These are the activations of a small neural network, seen along a few directions. Each row is one input.
In each table, some parts of the input vary, and every possible input appears once, in random order.
Descriptions start from the smaller parts, as in this example, which fits no table here: line(4) and (point or ring(11) or (values(3) and ring(5))).
Shared parts are said once, and a part with two or three values counts as separate values.
In the rows, 128 means zero.

Other details of the inputs shift rows strongly along two fixed directions, in all tables alike. That doesn't count.

A family of inputs:
R1: [128 144 137 123 153 169 154 123 104 138  90 101]
R2: [123 127 141 141  94 150 108 167 163 148 137 184]
R3: [134 119 154 149 110 119  99 155 171 149 155 181]
R4: [149 109 117 122 134 100 111  98 113  84 167  81]
R5: [ 90 139 144 127  97 108 130 169 157 135 121 162]
R6: [125 116 145 135  84  90 105 163 167 149 135 157]
R7: [135 114 125 108 142 109 109  86 112  81 148  93]
R8: [ 91 118 134 154  94 141 139 156 175 139 132 173]
R9: [102 109 159 166 102 114 108 145 175 156 154 187]
R10: [ 94 101 131 150  88  84 122 155 189 122 139 181]
R11: [159  85 115 112 146  92 133  66 136  99 153 134]
R12: [143 125 131 112 166 109 153  99 110 110 131 106]
R13: [100 188 105 114 138 208 165 159  65 142  67  94]
R14: [168  98  95 119 135  92 130  93 116 105 144 113]
R15: [ 82 137 154 147 104  94 125 171 162 150 136 157]
R16: [119 144 154 136 101 118  88 174 158 169 127 161]
R17: [123 136 154 139  91 112 106 164 156 170 129 145]
R18: [149 157 107 116 120 189 148 136  79 136  80 103]
R19: [124 148 162 145 108 155 103 176 144 169 123 162]
R20: [113 115 129 149  92 106  93 168 169 140 147 188]
R21: [158  84 128 125 170  66 118  64 131 114 165 119]
R22: [140 105 125 120 171  76 151  87 122 105 159 107]
R23: [150  97 108 112 150 105 152  82 139  92 134 123]
R24: [159 116 103 111 139 108 129 109 106 126 130  98]
R25: [ 91 180 120 124 134 201 149 150  74 103 102  78]
R26: [141 152 131 129 147 190 146 109  92 141  97 114]
R27: [111 187 114 108 134 215 159 151  78 145  46  88]
R28: [118 158 105 124 141 192 177 129  91 122 103 116]
R29: [134 107 102 107 156  91 140  97 123 105 123  98]
R30: [124 107 156 165  91 117 117 161 170 162 161 172]
R31: [156 160 129 128 136 209 153 133  80 153  93 101]
R32: [100 133 157 149 103 122 139 160 167 140 142 174]
R33: [ 86 122 149 147 109  93 112 160 176 154 129 147]
R34: [108 122 171 150 104 119 108 148 164 160 135 169]
R35: [180  90 114 130 170  88 114  84 128 111 171 129]
R36: [149  98 114 127 170  73 151  80 134  92 168 122]
R37: [ 91 155 153 137 107 138 127 165 149 159  95 135]
R38: [171 106  96 117 158 123 126  94 118 108 155 127]
R39: [176  95 112 113 136 112 144  89 123 108 146 117]
R40: [126  96 114 120 150  76 123  88 136  63 163  87]
R41: [ 96 123 138 135  88  94 132 157 173 120 136 177]
R42: [ 84 128 133 146  89 103 132 164 164 127 138 180]
R43: [ 99 141 138 138  84 148 119 155 144 147 104 170]
R44: [153 127 120 108 147 123 100 109 106  87 148  91]
R45: [147 128 126 106 156 104 122  88 109 129 117  99]
R46: [102 129 154 152 105 143 137 158 171 145 121 165]
R47: [113 178 119 137 148 243 175 146  77 152  67  96]
R48: [139 181 126 131 150 233 134 157  60 172  84 102]
R49: [162 121 114 118 147 100 126  99 106 139 134  88]
R50: [117 122 162 160  97 129 114 167 156 173 145 154]
R51: [139 181 116 120 150 193 123 148  71 165  84  94]
R52: [140 126 116 115 161 103 123  85 106 133 127  99]
R53: [127 109 118 119 142 104 109  83 110  83 160  93]
R54: [147  93 106 106 153  63 117  73 125 107 149 117]
R55: [124 118 138 140  89 101  95 165 174 133 140 187]
R56: [122 162 103 111 132 193 161 131  90 124  66 103]
R57: [112 135 147 131  92 121  91 178 160 157 127 170]
R58: [152 109 112 119 157  92  92  94 118  75 174  94]
R59: [122 129 166 147  92 138 117 169 153 172 134 154]
R60: [123 131 122 110 146 110 136 105 110  70 142  89]
R61: [118 166 126 108 150 151 151 132  90 135  91  96]
R62: [158 102 123 115 135  78 107  88 129  77 172  88]
R63: [120 164 109 127 135 231 156 123  76 148  86 117]
R64: [ 86 136 151 134  95 134 115 163 154 106 129 127]
R65: [149 111 114  97 149  95 121  86 115 112 124 109]
R66: [114 161 126 134 155 201 161 132  88 150  83  94]
R67: [147 114 108 109 152 108 162  88 125  90 141 122]
R68: [168  99 100 109 160  67 106  99 123 108 150 116]
R69: [116 125 136 157  83 160 129 167 151 157 133 166]
R70: [141 113 100 115 143 119 133  87 106 111 122 120]
Description of these inputs: values(2) and line(5) and (point or ring(6)).
Question: The inputs of R21 and R34 match in every part but the values(2) part. If R13 is changed in the same way as R21 into R34, which row does it become?
Answer: R5
Question: The inputs of R12 and R22 match in every part but the values(2) part. If R27 is changed in the same way as R12 into R22, which row does it become?
Answer: R29
Question: Which other rows agree with R16 in the values(2) part and the line(5) part? List them by row number.
Answer: R2, R3, R19, R44, R55, R57
Question: Which other rows does R50 become when the values(2) part takes its other values? List them by row number.
Answer: R59

A family of inputs:
R71: [107 174 120 129 140 200 142 134  75 110 111  72]
R72: [ 83 170 130 143 136 213 178 149  92 132  82 108]
R73: [107 172 131 114 148 182 130 138  74 125  98  61]
R74: [127  91 120 129 132  99 157  88 158  86 150 142]
R75: [128 102 126 107 182  48 147  72 136  91 152 102]
R76: [103 110 143 153  52 108  79 190 196 134 158 199]
R77: [159 105 102  93 171  59 155  78 122 111 121  91]
R78: [172 100  95  95 166  70 142  67 113 112 122 118]
R79: [152 166 147 151 127 227  96 160  87 206 111 132]
R80: [ 84 125 180 151  64  59  63 199 206 158 151 193]
R81: [ 75 125 163 166  51 139  97 196 185 125 161 186]
R82: [195  92 132 137 172 110 141  82 130 160 153 143]
R83: [129 179 115 115 106 204 118 166  77 157  73 103]
R84: [170  79  87 108 145  73 146  73 140  85 150 142]
Question: The inputs of R79 and R82 match in every part but one. If R81 is changed in the same way as R79 into R82, which row does it become?
Answer: R74
Question: What do these inputs look like to the network?
Answer: values(2) and (point or ring(6))
